Each row below holds a small network's activations on one input, seen along a few directions.
Each table varies a few parts of the input and shows all the possible inputs, shuffled.
A made-up example of a description, with smaller parts first: one of 2 separate values, together with either a single point or one of 11 places along a line or (one of 4 places along a line, together with one of 8 places around a ring).
Shared parts are said once, and a part with two or three values counts as separate values.

Rows:
row 1: [ 40  52  10  31 -11   9   8 -80   4  12  26 -46 -23 -24 -13]
row 2: [-13  56   4   3  17 -29  32  59  92  32 -23  61  -5 -26 -54]
row 3: [-23 -76   2 -18  27  32  -9 -18 -61  -2  20  21 -14  28  71]
row 4: [-26 -69  15 -19  29  47 -18 -21 -84   8  12  22  -3  23  83]
row 5: [-10  17 -30  60 -49 -65  12  24  90   4 -17   5 -12   8 -63]
row 6: [ 41  78 -14   0   5 -20  59  22 108  70  29  46 -14 -55 -30]
row 7: [ 38 -56 -54  12 -48 -68   3  62  71 -44  -3  22  11  22  -9]
row 8: [-36  27  35 -34   1  32 -28  -1 -79  -3 -25 -34  26   1   7]
row 9: [  5  70   9   0 -10  30  11 -70 -31  61  37 -46 -18 -31   6]
row 10: [  6  27  -5 -28  15 -35  25  92  80   1 -32  54  22 -19 -41]
row 11: [ 45  43 -46  56 -63 -59  37 -15 103  35  38  -5 -28 -17 -37]
row 12: [-28  18  26 -28  -2  20 -25  -3 -52   0 -24 -42  17   5 -13]
row 13: [ 10 -66 -18 -14  48 -23  48  81  68  16  19 112  -8  -2  29]
row 14: [ 21  67   2  19   0  24  15 -66  -6  35  35 -45 -26 -24   0]
row 15: [-10 -25  16 -51   4  40 -23   4 -83  -9  -3 -15  28   0  41]
row 16: [-46  48  25   2   1  23 -17 -33 -46  22 -16 -33  -9   0 -19]
row 17: [-54  58  41  -6   0  39 -22 -33 -69  25 -14 -27   1  -3  -5]
row 18: [ 13 -37  -8 -26  12  21 -13   7 -36 -37  -2 -16  17   9  20]
row 19: [ 28 -53   6 -12   1   4 -21  -7 -25 -55  -7 -16  19   5   5]
row 20: [  3  -1  23   4  -3  -2 -29 -12 -20 -49 -28 -36  16   6 -29]
row 21: [-33  44  17  20  11  21 -11 -32 -24   5 -14 -29  -6   6 -30]
row 22: [  1 -30   5 -45   4  24 -22   3 -59  -9  -5 -23  16   6  28]
row 23: [ 31 -21 -24 -44  22 -33  29  99  73  -9 -10  71  23 -18  -2]
row 24: [ 10 -10 -37  28 -53 -70   1  56  80 -31 -26   1  11  15 -47]
row 25: [  15 -105  -52   40  -25  -56   19   39   73  -21   22   62  -18   40
   24]
row 26: [-16  26  22  36   0   2 -17 -45 -15 -19 -23 -30  -4   0 -43]
row 27: [  7 -96   0  19  27   8 -12 -29 -31 -47  12  24 -11  29  53]
row 28: [ -7 -79  -6   7  38  26  -9 -16 -36 -24  17  23 -14  33  65]
row 29: [-10  13  14  -9   8  15 -25   1 -29 -25 -26 -40  20  12 -22]
row 30: [ -1  79  22  -5  -8  42   4 -69 -55  59  31 -44 -14 -32  24]
The inputs of row 26 and row 20 match in every part but one. If row 21 is changed in the same way as row 26 into row 20, which row does it become?
> row 29
What is each input in this table made of?
> one of 5 places along a line, together with either one of 2 separate values or one of 4 places along a line
Which other rows does row 1 become when the place on the line of 4 takes its other values? List them by row number.
> row 9, row 14, row 30
Which other rows does row 5 become when the place on the line of 5 takes its other values? List them by row number.
> row 7, row 11, row 24, row 25
A walk changes only the place on the line of 4. It starts at row 19 and steps to row 18. List the rest of the walk in order.
> row 22, row 15

Rows:
row 31: [ 35 -72 -21 -15 -31 -44   8  46  33 -14   9  23  17   3  20]
row 32: [  9 -76 -64  38 -29 -45   6  23  43 -13  12  21  -7  45  18]
row 33: [-41  17  20 -15  -9 -39 -10  74  32 -34 -47  26  16   4 -55]
row 34: [ 30 -23   2  -1  47   6  27  36  56 -20  16  41   2  -4  13]
row 35: [ -2 -18 -53  58 -44 -52   1  -4  52 -43 -11  -2 -17  23 -44]
row 36: [-31  38  29 -33   9  64 -17 -65 -75  43  51 -53 -15 -18  40]
row 37: [-12 -20  48  -7  53  54 -17 -73 -99 -14  -6  -7  -6  13  69]
row 38: [-13 -32  35 -33  54  57 -12 -78 -87   0  12 -24 -26  18  42]
row 39: [ -37   20   33   -1   -6   35  -49  -57 -104  -49  -41  -65   20    6
   13]
row 40: [ -34    8   20  -23  -11   47  -41  -60 -101  -39  -17  -70    3    9
  -23]
row 41: [ -26   50   33   -8   12   58   -1  -65 -101   25   14  -31   -1  -23
   59]
row 42: [-27 -28  21 -10  54 -11  24  53  38   4 -18  78   0  -6  -5]
row 43: [ 29 -12  -6   5 -47 -51 -10  22  43 -44  -7   5   6 -15 -43]
row 44: [ 38 -55  -6   6  25 -31  36  -5  48  -8  20  51  -2 -21  11]
row 45: [ 17  22 -41  76 -34 -38  15 -22  69  29   5 -11 -27   8 -47]
row 46: [ 48  28   2  20 -40 -34   9   0  63  30   3  -5  -2 -28 -45]
row 47: [ -20  -36   19  -17    0   58  -39  -29 -119  -25  -15  -24   32   23
   64]
row 48: [ 39  64 -13  10   8  -9  12  26  59  16 -13 -15   8 -12 -50]
row 49: [ 15 -60 -37  56  11 -25  29 -19  64  -7  28  50 -33  22  12]
row 50: [ -24  -52    9  -44    8   49  -35  -34 -102   -5   -1  -55    7   32
   45]
row 51: [-20  43  36  -3   7  47 -28 -76 -77  39  -2 -93 -14  -4 -17]
row 52: [-30 -44   0 -35   0 -24  -1 100  21  -1 -27  49  29  23   3]
row 53: [-20  58  28   3  -3 -20   6  53  51  38 -36  18   4 -10 -57]
row 54: [-13  60  47  26   1  56 -54 -68 -87  24  -9 -68   7 -13   6]
row 55: [-26  50   0 -35   6  -8  29  60  39  50  -4  63  -2 -20 -11]
row 56: [  7  16 -46  39 -34 -30  42 -12  67  35  47  30 -32   3  11]
row 57: [ 18  22  -9  -7  -8 -26  -6  55  40 -58 -15  -6  19   2 -45]
row 58: [ 36  19 -27 -10 -23 -27  38   1  51  38  35  37  -3 -45   2]
row 59: [ 26 -42 -31 -15  12 -14   3  80  31 -23 -11  11  14  10  14]
row 60: [ 29  55 -28 -24  12   0  37  37  49  25  26  28   1 -25   1]
The inputs of row 51 and row 36 match in every part but one. If row 48 is changed in the same way as row 51 into row 36, which row does it become?
> row 60
What is each input in this table made of?
> one of 5 places around a ring, together with either one of 2 separate values or one of 4 places along a line
A walk changes only the place on the ring of 5. It starts at row 35 and steps to row 32. List the rest of the walk in order.
> row 49, row 56, row 45

Rows:
row 61: [ 39  65 -24  28   0  -8  29 -27  73  33  34  39 -37 -40 -24]
row 62: [-18  16  37   4  41 -18  -1  81  59 -26 -41  52  22   0 -75]
row 63: [ 25   3   7 -38 -47 -30 -39  35 -38 -61 -62 -55  74 -22 -57]
row 64: [  64 -106  -23   -5  -46  -35  -38  -16  -46  -70    9  -38   18    3
   29]
row 65: [-37   9 -30   7 -39 -83 -15 119  82 -25 -54  10  17  54 -72]
row 66: [ 10  31 -70  83 -75 -75  28   5 116  26   3 -16 -25  31 -59]
row 67: [ 17 -99   2  40  44 -19  16  17  56 -33  21  76 -10  25  12]
row 68: [ -9  47  27 -45  46  32 -31  26 -66 -53 -43 -68  45  -8  -7]
row 69: [ 37 -67 -11  -8  41  42 -21 -32 -71 -59  20 -46  -3  20  76]
row 70: [ -1  34 -32  84 -42 -62  43 -29  94  15   0  19 -32 -22 -43]
row 71: [ 41 -65 -44 -47 -14  21  31  47  12  37  52  53  22 -20  93]
row 72: [ -56  -59   40    9   32   54  -24  -60 -116   17   11   32  -14   38
   96]
row 73: [  7  45   3 -96  -8   1  25 116   2  42  -2  27  38 -36   4]
row 74: [ 39 -72 -29  -5  27   6  18  12  48 -27  20  87 -11   7  50]
row 75: [ -97   53   69  -27   40   46  -45   -1 -113   26  -55   12   26    2
   11]
row 76: [ 72  33  -4  26 -83 -34 -23 -70   8 -16   6 -90  13 -30 -32]
row 77: [ 28  39   1  75   7 -17  30 -34  99  25  18  26 -27 -23 -57]
row 78: [-51  35  36 -55  13  30 -44  -1 -94 -43 -42 -53  48   1 -26]
row 79: [   1 -105  -75   53  -50  -61    1   51   90  -30    0   33   -4   73
   15]
row 80: [-38   9   5  12 -17 -58  14  81  62 -33 -64  41  11   4 -63]
row 81: [-36 -84   2   3  20  71 -29 -59 -97  -6   3 -23 -26  49  52]
row 82: [ -85   27   34  -36   31   51  -49    2 -100    3  -59  -43   14   11
  -34]
row 83: [ 40  59 -15 -12  33 -12  48 -21  58  85  45  12 -32 -56  -7]
row 84: [ 39  72  11  25   9  33  -6 -76 -31   1  31 -99 -20 -17  10]
row 85: [ -54   77   62   40   -1   49  -10 -109  -74   79   17  -21  -34   -1
   30]
row 86: [ 45  71 -35 -21 -36  -5  58   9  31  94  68   0  -8 -59  21]
row 87: [ 38 -78 -14 -45  55   5  33  28  26  25  38  59 -22 -11  55]
row 88: [ -33   52   24   34  -15   68  -17 -104  -56   54   14  -73  -50   12
  -16]
row 89: [  -9 -102  -26   49  -14  -62   21   22   58  -43    5   62  -23   26
   29]
row 90: [  4  42  15 -47  33  -1  18  74  47 -22 -42  65  27  -6 -41]
row 91: [ -7 -77   5 -17  -4  46 -28 -61 -94 -53  29 -35  -2  34  59]
row 92: [ -3  34  18 -83  52  -3  26  81  32  29 -22  39  25 -35 -23]
row 93: [ -13   59   32   15  -33   31  -20 -105  -56    9   42  -84  -22   -4
   -7]
What is each input in this table made of?
> one of 3 separate values, together with either a single point or one of 4 places along a line or one of 6 places along a line
The inputs of row 86 and row 71 match in every part but the choice among 3 separate values. If row 83 is changed in the same way as row 86 into row 71, which row does it become?
> row 87
Which other rows does row 82 become when the place on the line of 4 takes its other values? List them by row number.
> row 68, row 75, row 78
Which other rows does row 88 become when the choice among 3 separate values takes its other values? List them by row number.
> row 81, row 82
Which other rows does row 90 become when the choice among 3 separate values takes its other values? List them by row number.
> row 61, row 74
A walk changes only the place on the line of 6. It starts at row 65 and steps to row 80. List the rest of the walk in order.
> row 62, row 90, row 92, row 73
